A small network was shown many inputs. Here are its activations along a few directions, one row for each input.
Each table varies a few parts of the input and shows all the possible inputs, shuffled.
A made-up example of a description, with smaller parts first: one of 3 separate values, together with either a single point or one of 11 places around a ring or (one of 4 places along a line, together with one of 8 places around a ring).
Shared parts are said once, and a part with two or three values counts as separate values.
In the rows, zero is written as 128.

Other details of the inputs vary at random and push rows far along two fixed directions, the same in every table; ignore that.

A family of inputs:
r1: [109 127 123 135 143 136 137 119 108 120 133 129 163 132]
r2: [141 130 145 112 151 142 104 107 122 106 134 119 118 133]
r3: [ 39 191 177 134 119  80 147 191 162 136  69 171 101 130]
r4: [155 132 135 179 130 167  83 147 171 171 194 115 100 127]
r5: [162 120 126  75 138 107 110 100 103  86 108 124 129 133]
r6: [166 110 115 106 122 117 142 115 123 105 102 119 145 131]
r7: [ 97 147 136 176 142 183 110 133 140 166 181 118 159 143]
r8: [127 131 135 186 152 205 110 124 155 148 163 120 117 120]
r9: [122 129 116 125 109 121 137 127 120 140 146 128 160 139]
r10: [132 124 101 139  98 132 110 107 112 129 119 119 111 155]
r11: [112 123 108 109 145 131 156 101  94 128 128 138 151 120]
r12: [101 114 117 142 153 147 143 117 120 125 146 116 150 111]
r13: [152 109 112  99 156 130 159  92 101  97  88 128 134 113]
r14: [118 133 110 136 129 144 111  91 100 121 104 125 111 153]
r15: [104 147 167 110 119  49 172 181 156 121  30 165  71 102]
r16: [115 144 119 181 117 179  77 127 136 151 151 112 115 164]
r17: [163 123 126  78 137 111 122 113 103  90 103 113 146 122]
r18: [ 87 174 178 140 108  82 134 184 191 128  83 167  42 117]
r19: [117 128 128 175 108 160 121 148 153 180 195 119 150 139]
r20: [ 40 179 184 169 100 112 146 218 196 186 129 168  85 137]
r21: [150 142 132 168 122 170  85 136 169 144 180 112 113 141]
r22: [ 35 166 170 142 141  91 177 178 151 124  68 170  88 112]
r23: [135 133 143 175 153 191 108 129 155 141 147 107 142 137]
r24: [ 78 177 192  99 141  76 151 168 146  95  40 153  75 109]
r25: [159 122 145 162 131 160 102 159 155 163 182  99 120 115]
r26: [147 102 105 114 119  88 155 128  99 133 132 131 154 118]
r27: [140 120 134 111 156 147 122 102 118 110 133 124 107 119]
r28: [149 139 125 113 150 138 107  94 122 106 125 129 116 130]
r29: [132 137 141 181 147 195  99 122 154 140 155 118 131 134]
r30: [146  92 100  93 121  70 157 115  92 117 116 120 157 102]
r31: [146 108  92 118  94 113 129  96  99 125 110 126 105 144]
r32: [134 111 107 110 111 101 150 121 103 112 126 128 168 133]
r33: [115 112 127 177 114 150 123 150 157 157 187 100 154 123]
r34: [159 106 119 129 110 131 130 118 134 123 127 132 122 121]
r35: [103 133 132 175 137 165 100 150 149 142 176 101 168 133]
r36: [143 152 136 167 140 180  70 135 165 140 176 113 120 143]
r37: [131 108 114 133 107 114 150 134 119 133 149 127 155 127]
r38: [177  97 120  80 127  90 125 109 104 112 122 126 110 115]
r39: [130 121 105  84 108 104 147 117  99 130 132 142 164 143]
r40: [148 110  96 133 106 114 118 109 103 146 119 126 100 137]
r41: [102 148 129 154 128 174  99 151 140 169 185 127 165 154]
r42: [117 126 107  72 139 112 144  96  77 118 115 146 166 137]
r43: [136 117 112 125 116 105 142 132 114 161 149 132 148 123]
r44: [175 105 122  81 116 101 143 117 108 102 119 117 129 112]
r45: [116 115 119 135 118 119 133 134 132 124 146 107 162 126]
r46: [151 124 126 124 138 140 121 124 131 112 106 118 149 134]
r47: [157 115 119 131 115 137 120 116 133 116 125 126 133 130]
r48: [131 117 112 110 116 108 140 134 113 168 154 141 148 128]
r49: [147 137 149 165 125 176  99 157 166 146 181  93 130 134]
r50: [ 68 183 175 134 147 103 142 161 173 118  66 168  40 109]
r51: [103 122 126 139 148 141 126 119 119 120 142 113 163 122]
r52: [178  96 105  99 120  97 139 106 104 115 104 138 124 109]
r53: [123 119  95 118 135 137 132  81  85 114  98 131 102 137]
r54: [167 110 123  78 121 100 123 103 110  92 116 121 123 132]
r55: [156 120 115 106 130 125 119 104 113  96  99 133 140 128]
r56: [150 120 126  96 155 135 145 103 103 100 115 118 125 106]
r57: [ 30 178 170 124 138 100 170 177 151 147  78 180  86 120]
r58: [133 115 104  92 129  96 143 112  84  96 107 134 176 134]
r59: [161 106 124 136 118 138 136 130 143 131 131 117 135 125]
r60: [167 104 127  92 117 108 126 111 120 107 131 124 111 125]
Description of these inputs: one of 6 places along a line, together with either a single point or one of 4 places along a line or one of 5 places around a ring.
Changing only the place on the line of 6 turns r13 into r46. The same change can be made to r56. Which row results?
> r17
Changing only the place on the line of 6 turns r14 into r10. The same change can be made to r51. Which row results?
> r45
Start at r4 and move only the place on the line of 6, one step at a time. The first step leads to r18. Which rows follow, in order?
> r21, r36, r28, r50
Start at r18 and move only the place on the ring of 5, one step at a time. The first step leads to r60. Which rows follow, in order?
> r44, r59, r34
List by row number the other rows that have the place on the line of 6 in common with r30.
> r4, r15, r25, r26, r38, r40, r43, r48, r52
Which other rows does r32 become when the place on the line of 4 takes its other values? List them by row number.
> r9, r39, r45
Start at r54 and move only the place on the ring of 5, one step at a time. The first step leads to r21. Which rows follow, in order?
> r47, r6, r49
Which other rows does r1 become when the place on the line of 4 takes its other values? List them by row number.
> r7, r42, r51

A family of inputs:
r61: [142 108 109 114 156 147 130  98  99 126 152 120 169 117]
r62: [105 149 153 119 121  88 141 163 144 124 114 139 122 118]
r63: [135 103  97 132 144 147 134  96  97 129 143 118 169 126]
r64: [134 124 127 137 145 154 126 119 134 132 150 133 130 120]
r65: [132 136 113 127 115 142 107 117 117 131 126 128 139 155]
r66: [115 148 158 126 140 123 126 142 154 112 103 129  91 118]
r67: [ 92 148 154 148 126 118 135 162 150 132 100 134 137 134]
r68: [120 132 103 135 132 142 119 102 107 137 130 138 125 146]
r69: [157 115 116 137 149 160 115 108 130 140 162 115 132 119]
r70: [125 116 119 150 142 166 116 112 119 123 149 104 162 136]
r71: [144 126 135 142 115 130 115 141 142 129 113 123 111 133]
r72: [131 138 120 111 116 122 105 121 118 137 153 131 137 145]
r73: [ 86 151 163 135 149 132 129 150 147 118 113 130 123 121]
r74: [137 119 115 151 138 167 117 112 121 120 149 102 152 132]
r75: [105 146 126 135 126 141 111 116 121 120 114 131 111 151]
r76: [131 133 138 135 149 157 118 125 131 117 146 111 140 122]
r77: [122 116 116 134 118 117 129 132 120 132 142 119 165 135]
r78: [112 151 138 119 138 140 108 117 123 118 124 132 109 144]
r79: [ 88 157 134 130  99  95 121 151 136 138 104 149 106 146]
r80: [122 130 127 149 132 130 133 127 140 137 114 133 106 121]
r81: [123 126 134 132 130 130 120 141 133 139 165 118 162 129]
r82: [124 135 138 143 116 133 128 142 149 124 115 133 128 135]
r83: [149 113 114 146 132 139 123 112 120 135 127 125 113 123]
r84: [ 99 152 164 130 138 120 131 163 151 129 113 134 136 126]
r85: [128 128 127 136 106 106 126 144 145 134 124 126 118 128]
r86: [139 125 133 123 142 150 121 112 131 107 138 121 129 125]
r87: [136 115 123 119 128 136 142 124 126 137 154 133 135 121]
r88: [114 120 131 132 138 144 136 137 126 152 164 122 153 122]
r89: [ 98 144 148 147 126 130 134 140 152 112  99 136 101 129]
r90: [124 147 129  34 120  46 154 110  86  78  35 168 111 132]
r91: [147 129 137 132 132 152 116 132 146 126 149 124 142 133]
r92: [126 123 101 150 116 162 112 112 114 163 173 121 139 153]
r93: [127 121 118 156 132 155 129 115 132 136 142 131 130 127]
r94: [119 135 152 131 125 110 139 157 146 146 121 141  84 116]
r95: [171 104  99  62 115  75 152  91  89  83  65 132 138 123]
r96: [150 125 140 142 143 157 101 125 140 123 146 110 106 126]
r97: [143 120 116 138 153 163 124 114 119 137 164 117 153 117]
r98: [106 143 146 138 127 118 132 141 151 112  87 130  89 124]
r99: [163 120 122 116 139 144 121 119 118 120 151 110 167 128]
r100: [ 95 135 141 140 110 110 158 150 144 139 109 149 105 124]
r101: [161  95  95 125 118 136 137  99 108 141 151 113 143 127]
r102: [190  80  79  21 127  62 173  64  53  84  89 135 147 107]
r103: [161 108 112 157 107 146  99 128 134 149 169 105 133 134]
r104: [151 119 115 146 126 158 118 124 125 132 149 106 167 136]
r105: [138 131 137 123 120 111 121 144 148 132 140 125 120 123]
r106: [104 145 130 111 123 119 132 131 119 147 131 147 111 137]
r107: [131 144 160 119 127 103 124 158 152 119  93 140  91 123]
r108: [144 136 144 123 131 129 120 141 150 125 124 124 120 126]
r109: [133 111 109 157 123 159 133 127 122 156 173 110 155 129]
r110: [113 131 143 149 110 112 141 152 143 151 111 138  87 121]
r111: [141 128 140 122 117 103 117 148 141 130 131 130 106 122]
r112: [ 89 146 140 150 134 119 149 149 138 132  96 145 111 116]
r113: [133 121 114 138 113 120 128 134 124 132 144 117 154 131]
r114: [118 140 150 125 140 107 135 143 140 127  95 149  79 111]
r115: [112 110 113 135 126 132 145 128 114 144 143 123 157 128]
r116: [185  88  87  58 127  85 144  63  62  66  69 122 128 119]
r117: [143 121 127 119 120 123 124 130 135 125 156 127 142 128]
r118: [103 139 140 137 103  96 140 156 152 126 108 145 114 130]
r119: [ 94 145 152 123 129 106 158 161 138 139 116 144 114 112]
r120: [122 140 119 131 144 156 108 111 117 144 151 137 123 140]
What do these inputs look like to the network?
> one of 2 separate values, together with one of 5 places around a ring, together with either a single point or one of 5 places along a line
Changing only the choice among 2 separate values turns r76 into r74. The same change can be made to r86. Which row results?
> r89
Changing only the choice among 2 separate values turns r108 into r95. The same change can be made to r81. Which row results?
> r77
List by row number the other rows that have the choice among 2 separate values and the place on the ring of 5 in common with r101.
> r92, r100, r109, r110, r115
Which other rows does r64 become when the place on the ring of 5 takes its other values? List them by row number.
> r86, r87, r91, r117
